A small network was shown many inputs. Here are its activations along a few directions, one row for each input.
Each table varies a few parts of the input and shows all the possible inputs, shuffled.
Descriptions start from the smaller parts, as in this example, which fits no table here: one of 8 places around a ring, together with either a single point or one of 11 places around a ring or (one of 3 separate values, together with one of 4 places along a line).
Shared parts are said once, and a part with two or three values counts as separate values.

Other details of the inputs shift rows strongly along two fixed directions, in all tables alike. That doesn't count.

Rows:
x1: [ 36  -2  21 -12   5 -38  22  26  -4  30  -3   1  21]
x2: [-17   2  -6  10  18  -5 -51  -6  -7  12 -15  -3  26]
x3: [-25 -15   8  -3 -22  -7 -22 -17   1  -1  16  -9 -16]
x4: [ 21   8   8 -13   6  14  44  -4  21  -1   0   9 -14]
x5: [-17 -10  -4 -13 -34  10   1 -15   4 -23   5  -2 -48]
x6: [ -3   9   8  -4  18  -1 -14   2  19  27  -6  10  30]
x7: [31 -2 15 11 18  0 17  3  7  6 -3  3 33]
x8: [  2   0   8 -15 -28   4  29 -18  16 -22  26 -12 -41]
x9: [ -4  -1  -5   0 -24   4  -1 -23  -9 -35  14 -19 -37]
x10: [-24  -7 -16  -4  -9 -33 -30  10 -27  18   4 -26 -17]
x11: [ 10   7  -6   3  21   6 -12   9 -18 -10 -25  11  12]
x12: [-17  -3  -2   9  18  -8 -56   2 -18   3 -16  -4  28]
x13: [ 21   7  -1   4  18   8  25  18   2   2 -11  29  17]
x14: [-19   0 -12 -11  -2  14 -10 -11  13   0  -7   1 -27]
x15: [ 30  14   7   5  14  -3  17  15 -15 -18  -6  10  25]
x16: [  1 -19  22  -7 -41  -6  15 -21   7 -27  31  -7 -36]
x17: [-34   4 -18  15  18  -5 -36  10 -18  19  -3   2  24]
x18: [ -6  11   7  -6   4  -1 -13   3  13  24  -7  10  27]
x19: [-20   2 -27  23  24   5 -32   4 -18   7 -11  -9  26]
x20: [ 37 -18  26   9 -17   0  37  -2  15 -12  19 -10   0]
x21: [ 12   1  -8  -9  16 -24   0  28 -15  30 -20   4   9]
x22: [ 19  -3  30 -12 -23  -2  29  -1  19 -11  13  11  -1]
x23: [  6  -6 -15  18  20  14  -5  13  -3  10 -17   1  18]
x24: [ -2  -3  17 -13  -6   0  13 -19  22   6  14 -11 -14]
x25: [ 23  11   7 -15  -8  13  39   3  18  -3  -4  17 -12]
x26: [ -3 -14 -12   0 -18  16   8 -23  -5 -28   5 -18 -47]
x27: [36 24 15 -4  8  2 49 19 14  9  1 22 29]
x28: [-46 -11 -25   1  -5  10 -42 -10 -10   1  -8  -3 -26]
x29: [48  4 10 19 14  5 50 24  5 -1  5  8 36]
x30: [ -6   7  -7  15  12  -4  -2  15 -12   3   4  12  25]
x31: [-25  -8  -1  -8 -44   1   1 -17  -1 -30  25 -14 -45]
x32: [-46   1 -19   1   5   3 -29 -17  -2  10   7 -19 -14]
x33: [-18   9 -24   9  24   9 -41  -3 -14   5 -26   3   9]
Each input here is: one of 3 separate values, together with either a single point or one of 4 places along a line or one of 6 places along a line.
Changing only the choice among 3 separate values turns x1 into x10. The same change can be made to x20. Which row results? -> x29
List by row number the other rows that have the choice among 3 separate values in common with x11. -> x4, x5, x13, x14, x21, x23, x25, x26, x28, x33
Change only the place on the line of 6 in x16. List by row number the other rows that result. -> x3, x6, x18, x22, x24
Change only the choice among 3 separate values in x7. List by row number the other rows that result. -> x19, x26

Rows:
x34: [10  6  0  8  5  3 10  5 -3 -6  3  1 13]
x35: [-33  -3  -3  -1  -6   2 -31 -14   2   5   6  -7  -7]
x36: [  5  -5  13  -5 -11   3  13 -10  16   0  13  -5  -7]
x37: [-27   6 -18   7  21  10 -45  -1 -11   4 -23   9  16]
x38: [  4   1   7 -16  -9   1  15  -3  10   1   1   4 -19]
x39: [  6  16 -18   9  41   1  -4  32 -11  25 -28  22  40]
x40: [  7   3   0 -13  -8   5  16  -1   2  -8  -5   6 -21]
x41: [ 19  -1   4  11   1   3  23   3   0 -10   7  -2   7]
x42: [ 13 -10  22  -5 -22 -24   3   4  -7  -9  14  -3   0]
x43: [ 28   1   1   9   6   8  27   6   1 -14  -1   6   6]
x44: [  1  -8   5   6 -12   1   9  -8   4  -5  16 -11  -8]
x45: [-33  -8 -12   4   0   8 -43 -14   0   6  -6 -11  -7]
x46: [ 16   4  16 -14  -5  -4  31   2  17  13   6   7  -3]
x47: [ 21   6   1   3   4   8  21   3  -4 -21  -1   8   0]
x48: [  8  -1  -1  -3 -12  -3  22   3  -2  -4   8  -5 -17]
x49: [ -1   2  -6   7  10  10  -7   2   0  -2 -10   4   9]
x50: [-15 -16  -4  -5 -17 -27 -33  -7 -21   1   6 -31 -25]
x51: [  6   3  12 -10  -8   6   8 -11  10 -13   1   7 -10]
x52: [-37  -8 -11   2 -14  -1 -33 -17  -4  -3  10 -18 -16]
x53: [  4  14  -6   7  37  -7  -1  27   0  39 -17  18  49]
What is each input in this table made of? -> either one of 2 separate values or (one of 3 separate values, together with one of 6 places around a ring)
Change only the place on the ring of 6 in x34. List by row number the other rows that result. -> x35, x37, x47, x51, x52
List by row number the other inputs of the same sort as x50. -> x42

Rows:
x54: [-18   5 -12   0   3   9  -8  -5   0   1   1  -1 -10]
x55: [ 18   8   5  -4  11   7  15   5  11   3 -14  17  13]
x56: [-13  -3 -11  11   0   4 -12  -3  -8  -5   6  -8  -4]
x57: [ -3   3  -8  15  26   2 -29  12  -8  16 -21   9  38]
x58: [-20  -1  -9  -5 -11   6 -19 -12  -2 -11  -4  -1 -23]
x59: [ -9  -7  -1  -9 -19  10   0 -19  10 -14   7 -12 -37]
x60: [-13  -9  -5   3 -13   2 -20  -8 -12 -17   1  -5 -13]
x61: [ 31  -4  20  -9 -15  -8  47   7   9  -2  11   5 -11]
x62: [-16  10 -15   7  26   9 -19   5   1  23 -13   5  20]
x63: [-10  -7  -8  -1   0 -11 -14  -1  -7  10   0  -5  -8]
x64: [  3  -1   0   6  -6   3   8   0  -7 -16   8   2  -4]
x65: [ 37  12  15  -2  20 -13  26  18   0  10  -6  13  32]
x66: [ -7  -7  -5   9   6   5 -20  -2  -1   1  -4  -9   5]
x67: [10 13  0 -2 15  7 19 10  2  1 -9 19 16]
x68: [ 30   3  22 -13 -28 -11  36  -6   4 -21  18  -9 -20]
x69: [-16 -16  23 -15 -39  -5   1 -29  16 -13  32 -14 -33]
x70: [30  4 10  6  4  4 39  2  9 -6  7  2 11]
x71: [-45  -9 -22   1  -9  -8 -49   4  -9  19  -3 -16  -5]
x72: [ 11   5   2   1  30 -13  -2  21  -7  22 -16   9  33]
What is each input in this table made of? -> either a single point or one of 6 places along a line or (one of 2 separate values, together with one of 6 places around a ring)
A walk changes only the place on the line of 6. It starts at x68 and steps to x65. List the rest of the walk in order. -> x72, x63, x61, x71
Change only the choice among 2 separate values in x57. List by row number the other rows that result. -> x55
